A small network was shown many inputs. Here are its activations along a few directions, one row for each input.
Each table varies a few parts of the input and shows all the possible inputs, shuffled.
A made-up example of a description, with smaller parts first: ring(8) and (point or ring(9) or (values(3) and line(4))).
Shared parts are said once, and a part with two or three values counts as separate values.

Other details of the inputs vary at random and push rows far along three fixed directions, the same in every table; ignore that.
These rows show it; all are for the same input, with only those details redrawn:
152 125 128 205 -168 275 -36 366 355 -116 -133 -241 -219 -189
93 -141 -118 -58 -20 339 -151 -462 -57 62 -181 36 181 -136
93 -146 -103 -49 -18 346 -157 -451 -55 57 -181 35 176 -149
82 -146 -105 -90 0 331 -143 -502 -80 77 -184 57 184 -145
298 -69 -272 332 -252 175 -133 252 20 -194 -85 -305 194 146
87 -143 -120 -101 -2 325 -132 -517 -93 67 -193 65 190 -123
143 115 129 195 -149 295 -53 328 347 -106 -126 -219 -204 -204
449 226 -249 -94 -102 -314 211 228 -195 -162 -120 -192 48 465

A family of inputs:
r1: 266 330 62 -187 206 -323 471 247 -106 -20 -162 -55 -368 71
r2: -265 26 183 -91 450 88 -43 -203 333 142 25 152 -223 -503
r3: 206 -252 -142 294 -528 85 -282 163 -44 -320 38 -186 265 227
r4: -308 -15 306 -3 473 134 -16 -173 206 116 20 39 -241 -574
r5: 74 -10 173 151 -231 253 -55 321 207 -220 53 -89 -415 -134
r6: -56 -94 251 -11 -6 219 -240 710 582 -110 136 27 9 -64
r7: -8 102 310 184 -319 265 -224 415 442 -155 -68 51 -190 -188
r8: -71 99 75 -339 222 -457 202 -469 -316 32 92 167 222 155
r9: -67 -92 -233 -56 118 97 -267 -330 73 186 -137 185 254 -95
r10: -323 121 394 -58 -41 311 -137 -20 504 116 -134 259 -229 -403
r11: -7 -106 -215 318 -275 202 -235 81 -17 -210 108 155 250 188
r12: 186 116 -37 95 -68 -635 324 195 -320 -174 99 -185 176 403
r13: -23 35 182 -161 158 429 37 -313 128 90 -225 106 -314 -420
r14: 68 -244 -234 124 -246 171 -161 -69 -220 -72 52 -76 32 136
r15: 70 132 -14 -387 -34 -298 282 -490 -402 236 -131 159 122 186
r16: 310 213 -108 -17 -264 -345 395 109 -409 -165 78 -18 55 450
r17: 26 -157 -17 -45 -267 368 -104 -546 -114 -10 -78 125 245 -81
r18: -120 108 93 213 81 160 -115 339 471 65 -64 -18 -329 -310
r19: 86 236 147 -83 400 -511 456 320 -102 -72 -51 -155 -341 2
r20: 129 310 279 -541 307 -255 398 -346 -63 227 -266 199 -275 -148
r21: -93 -179 -64 -102 -177 177 -305 -379 -59 128 -116 249 257 5
r22: -182 -494 148 -212 427 -4 -44 -415 -164 238 174 12 423 106
r23: 3 -112 -219 -155 179 103 -287 -501 -3 116 -146 315 312 -104
r24: -169 455 376 -220 134 -552 365 293 88 34 79 -100 -275 59
r25: 266 -326 -154 74 -63 -62 8 244 -103 -1 141 -224 427 503
r26: 200 177 -102 -144 -257 -225 32 101 -244 -156 42 202 35 469
r27: 280 426 91 -258 -22 -144 483 299 -119 -158 -35 4 -489 247
r28: 281 -79 -265 279 -229 193 -141 157 2 -168 -92 -248 217 113
r29: 124 -76 -260 161 -164 25 -325 159 95 52 -73 -77 188 78
r30: -293 55 403 -18 338 94 -54 -119 360 96 -29 -23 -168 -604
r31: 122 -149 -263 233 -198 238 -263 39 -107 -123 87 105 78 112
r32: 91 -219 -137 261 -485 75 -287 178 -19 -153 15 -222 210 193
r33: 158 -425 -118 -89 -210 85 -201 322 40 -119 112 -154 327 359
r34: -61 404 313 -575 -46 -77 420 -283 -136 146 -99 245 -393 61
r35: 124 4 207 133 -184 154 -187 377 412 -157 -103 -199 -258 -211
r36: -97 166 278 210 -202 261 -164 405 540 -167 -52 115 -168 -236
r37: -214 134 234 351 -126 123 -25 478 420 -206 263 -56 -180 -164
r38: -29 -364 9 -400 79 365 -114 -477 -52 198 -27 146 332 109
r39: 220 -256 -252 148 -112 112 -236 -18 -112 -156 -38 -126 71 56
r40: -208 -122 -99 5 -88 217 -183 -342 -72 72 -11 324 190 54
r41: 29 166 -209 -1 208 -643 157 226 -162 12 54 -290 153 284
r42: -273 88 387 -91 -190 364 -147 -25 306 121 -72 262 -319 -299
r43: -77 -157 -139 406 -152 -191 -23 99 -183 -26 91 -255 341 106
r44: -189 -189 -246 333 120 -32 -65 16 -247 -5 256 -141 175 43
r45: -257 74 365 -1 -174 353 108 -200 127 174 -59 124 -244 -423
r46: -161 43 187 -194 168 249 -166 -206 280 281 -164 229 -322 -430
r47: -56 126 143 240 -12 272 -83 382 381 -120 88 140 -362 -198
r48: -148 317 535 -364 231 -369 522 -180 -118 57 66 223 -381 -108
r49: 212 -149 -321 224 -66 119 -323 81 -8 -61 -23 14 119 57
r50: 111 -94 -322 274 69 96 -258 79 69 -74 -8 49 135 10
r51: 7 -234 -150 216 -479 172 -226 32 -169 -150 65 -109 161 204
r52: -218 -236 -83 54 247 -84 -73 -434 -179 213 -108 -75 261 -243
r53: 18 -19 -68 -239 364 -370 377 -387 -571 24 75 152 17 156
r54: -39 295 219 -590 192 -146 223 -257 -68 259 -103 416 -476 13
r55: -248 -290 -138 -10 380 -45 -2 -546 -326 218 -94 14 161 -262
r56: 255 202 -286 -109 -133 -144 299 130 -382 -63 -21 -88 -92 437
r57: 234 430 63 -295 6 -304 306 269 41 76 -167 -155 -312 200
r58: -14 -21 136 75 -76 179 -125 248 288 24 -76 -165 -374 -259
r59: 70 416 367 -592 -42 -86 486 -292 -104 11 -74 307 -429 61
r60: 231 146 -259 -14 -66 -277 369 164 -419 -16 -2 -87 -65 356
r61: -26 -136 -206 -153 110 294 -64 -546 -231 219 -198 92 76 -142
r62: -167 -28 330 -282 44 260 -194 -259 327 237 -198 73 -288 -465
r63: -65 98 -233 -32 202 -383 192 97 -171 16 209 15 -49 305
r64: 124 146 -244 -90 227 -532 83 121 -16 -74 63 -76 178 264
r65: 75 -164 -148 -127 47 168 -379 -391 -18 113 -142 249 246 -99
r66: 131 -66 -199 299 -480 193 -138 162 -64 -100 6 -250 242 202
r67: -197 131 325 387 -108 36 39 476 228 -215 313 -153 -172 -159
r68: 176 393 118 -212 93 -404 362 243 28 146 -185 -134 -294 52
r69: -26 24 213 358 107 -119 61 435 270 -108 -22 -322 -119 -280
r70: 6 23 308 237 -477 250 -104 425 304 -300 62 -118 -314 -118
r71: -280 -225 -186 -41 405 -84 -76 -511 -262 220 16 17 205 -191
r72: -251 -155 -221 -18 248 -48 -203 -384 67 197 -19 16 317 -167
r73: -150 75 191 292 162 35 60 402 140 -132 284 -115 -251 -197
r74: 336 119 -232 20 -51 -256 377 145 -430 -131 36 -64 -55 374
r75: 10 -202 -8 23 -194 211 -26 -566 -212 77 -78 141 307 -144
r76: -103 -183 -259 326 95 86 -151 34 -23 -118 278 26 156 11
r77: 24 262 100 -398 296 -247 417 -196 -152 249 -217 91 -363 -124
r78: 112 -66 -62 -251 343 -586 137 385 -205 -30 361 -185 365 651
r79: -112 -158 -149 379 -146 -138 37 43 -319 -55 199 -160 282 154
r80: -152 -144 -198 -103 116 196 -145 -487 -150 179 -9 355 91 -22
r81: 29 -147 257 -124 -122 229 -241 637 478 -55 77 31 2 -38
r82: -176 -129 -208 335 -140 -44 -185 110 87 -72 125 -156 349 105
r83: -202 405 250 -244 134 -446 370 245 104 30 134 102 -358 178
r84: -92 -152 -180 361 -144 -4 -229 106 108 -193 170 -88 383 63
r85: -173 23 132 319 73 -64 187 399 18 -42 111 -227 -255 -170
r86: -367 -162 -17 18 103 1 -56 -487 -307 130 192 127 277 -38
r87: -143 -149 -340 303 169 -90 -156 78 65 42 111 -181 163 -44
r88: 81 -49 -180 -326 274 -515 88 385 -61 -72 321 -37 343 564
What do these inputs look like to the network?
Answer: ring(8) and (point or (values(2) and ring(5)))
The inputs of r88 and r22 match in every part but the ring(8) part. If r2 is changed in the same way as r88 into r22, which row does it become?
Answer: r19
The inputs of r73 and r5 match in every part but the ring(8) part. If r67 is changed in the same way as r73 into r5, which row does it become?
Answer: r70
A walk changes only the ring(8) part. It starts at r64 and steps to r23. List the rest of the walk in order.
Answer: r65, r35, r28, r20, r69, r30
Which other rows does r65 become when the values(2) part takes its other values? List them by row number.
Answer: r29
List by row number the other rows that have the ring(8) part in common with r13.
Answer: r17, r27, r28, r34, r38, r56, r57, r59, r61, r66
A walk changes only the ring(5) part. It starts at r40 and steps to r10. List the rest of the walk in order.
Answer: r9, r18, r80
Which other rows does r48 become when the values(2) part takes its other values? List them by row number.
Answer: r79
